These are the activations of a small neural network, seen along a few directions. Each row is one input.
Each table varies a few parts of the input and shows all the possible inputs, shuffled.
A made-up example of a description, with smaller parts first: one of 5 places around a ring, together with either a single point or one of 11 places around a ring or (one of 3 separate values, together with one of 6 places along a line).
Shared parts are said once, and a part with two or three values counts as separate values.

Other details of the inputs shift rows strongly along two fixed directions, in all tables alike. That doesn't count.

A family of inputs:
R1: [ 41  -5 -26  43  -2  -5   8  12 -28 -27 -29]
R2: [ 33  12 -22  60  11 -11   7  18 -12 -10 -28]
R3: [ 23  -9 -22  24 -18 -40  23   3 -20   5 -47]
R4: [ 37  -9 -30  36   0  -8   8  14 -29 -32 -30]
R5: [-28  14  26 -31 -22  15 -19  16  40 -28   3]
R6: [-33  18  26 -40 -21  -3  -5  -8  49  -5 -16]
R7: [-16   3  41 -40 -23   2 -18   2  48  -7  -4]
R8: [ 41 -25  -9  25 -19 -37  11  12 -24   3 -34]
R9: [-19  18  29 -17  -1  39 -22   7  47 -33  -1]
R10: [ 31  10 -36  40  11 -23   7  18 -18 -24 -32]
R11: [ 46 -26   1  47 -19 -24  11   8 -21  20 -26]
R12: [-36  16  50 -21 -14  14 -36  -7  31   4 -14]
R13: [-28  11  35 -18 -20  23 -20  18  45 -18   6]
R14: [-25  37  12 -24   8  13 -21   9  52 -35  -3]
R15: [ 47 -23  -4  40 -20 -27  10   9 -21  17 -28]
R16: [-27  13  29 -25 -20  21 -20  18  43 -20   4]
R17: [-35  14  33 -25 -20   5  -9  -8  55   4 -13]
R18: [-22 -15 -32 -40  66  51  22 -37 -32  30 111]
R19: [ 25  -8 -16  37 -20 -30  20   0 -15  17 -41]
R20: [ 29  -8  -5  48 -14 -24  -4   2 -46  19 -43]
R21: [-39 -14 -13 -54  52  20  10 -52 -51  58  98]
R22: [-35 -23 -30 -57  48  25  24 -25 -37  30 113]
R23: [ 29 -16 -75  33  73   1  45 -22 -82  45  74]
R24: [-38  16  36 -42 -15   2 -32  -6  24 -12 -19]
Each input here is: one of 4 places along a line, together with either a single point or one of 5 places along a line.
Q: The inputs of R1 and R9 match in every part but the place on the line of 4. If R6 is changed in the same way as R1 into R9, which row does it become?
A: R17
Q: Change only the place on the line of 5 in R8. List by row number the other rows that result.
A: R3, R4, R10, R22
Q: Change only the place on the line of 4 in R5. List by row number the other rows that result.
A: R13, R16, R22

A family of inputs:
R25: [ 35 -30 -62  24  45   3  38 -14 -76  22  51]
R26: [-40  -1  68 -58 -64 -16 -22  -1  67   7 -33]
R27: [ 19 -43 -35  13  31 -32  40 -48 -92  89  40]
R28: [-32  -3  -1 -56  49  47   2 -25   4  16 100]
R29: [ 50  -1 -22  70 -18 -24   0  33 -32 -35 -66]
R30: [-23  22  36 -30 -16  30 -36  17  59 -46 -17]
R31: [-34  -2 -13 -66  53  39  13 -28   9  12 103]
R32: [-25  26  36 -22 -16  21 -22  19  80 -35 -16]
R33: [-40  -3  86 -43 -67  -1 -39  -1  57  14 -30]
R34: [-57 -35  23 -90  11  12  17 -50  -8  78  99]
R35: [-44  18  73 -42 -39  -3 -42 -14  59   8 -42]
R36: [ 19 -41 -43   7  33 -37  47 -49 -89  86  41]
R37: [ 50  -1 -17  76 -18 -19  -5  32 -35 -33 -65]
R38: [-33  30  23 -36 -11  15 -25  16  63 -56 -20]
R39: [-32  -3   4 -49  49  51  -3 -26   0  17 100]
R40: [ 50   0 -28  66 -17 -29   7  32 -28 -38 -68]
R41: [ 56  -4  -9  87 -21 -16   1  32 -16 -15 -60]
R42: [-35  37  26 -32 -12  12 -30  19  64 -43 -20]
R43: [ 64  -4 -20  69 -20 -26   7  33 -19 -31 -61]
R44: [ 42 -12  -4  47 -40 -68  13   1 -26  20 -90]
R45: [ 21 -63 -22  10   4 -27  42 -35 -94  95  54]
R46: [ 48   6 -24  72 -18 -31  -1  35 -28 -24 -67]
R47: [-50  12  -8 -50  52  45   4 -35  -3  24  90]
R48: [-23  23  41 -23 -17  34 -41  17  56 -45 -18]
R49: [ 48   8 -35  64 -17 -40   9  32 -22 -30 -68]
R50: [-24  24  26 -38 -16  21 -27  15  67 -53 -19]
R51: [-51  11 -13 -57  53  41   9 -34   2  23  90]
R52: [ 57  -3 -25  74 -20 -31  17  32  -7 -21 -63]
R53: [ 22 -13 -73  25  48 -11  49 -22 -70  29  44]
R54: [-34  36  36 -22 -13  21 -40  18  55 -37 -17]
R55: [-25  25  42 -17 -17  27 -29  19  76 -31 -15]
R56: [ 23 -14 -68  28  48  -7  46 -21 -73  32  44]
Q: The inputs of R36 and R44 match in every part but one. If R40 is changed in the same way as R36 into R44, which row does it become?
A: R38
Q: Describe the family of inputs behind these rows.
A: one of 4 places along a line, together with either one of 2 separate values or one of 6 places along a line
Q: Change only the choice among 2 separate values in R27. List by row number the other rows that result.
A: R45
Q: A walk changes only the place on the line of 4. It starts at R47 and steps to R51. List the rest of the walk in order.
A: R56, R53
Q: Change only the choice among 2 separate values in R36. List by row number the other rows that result.
A: R34
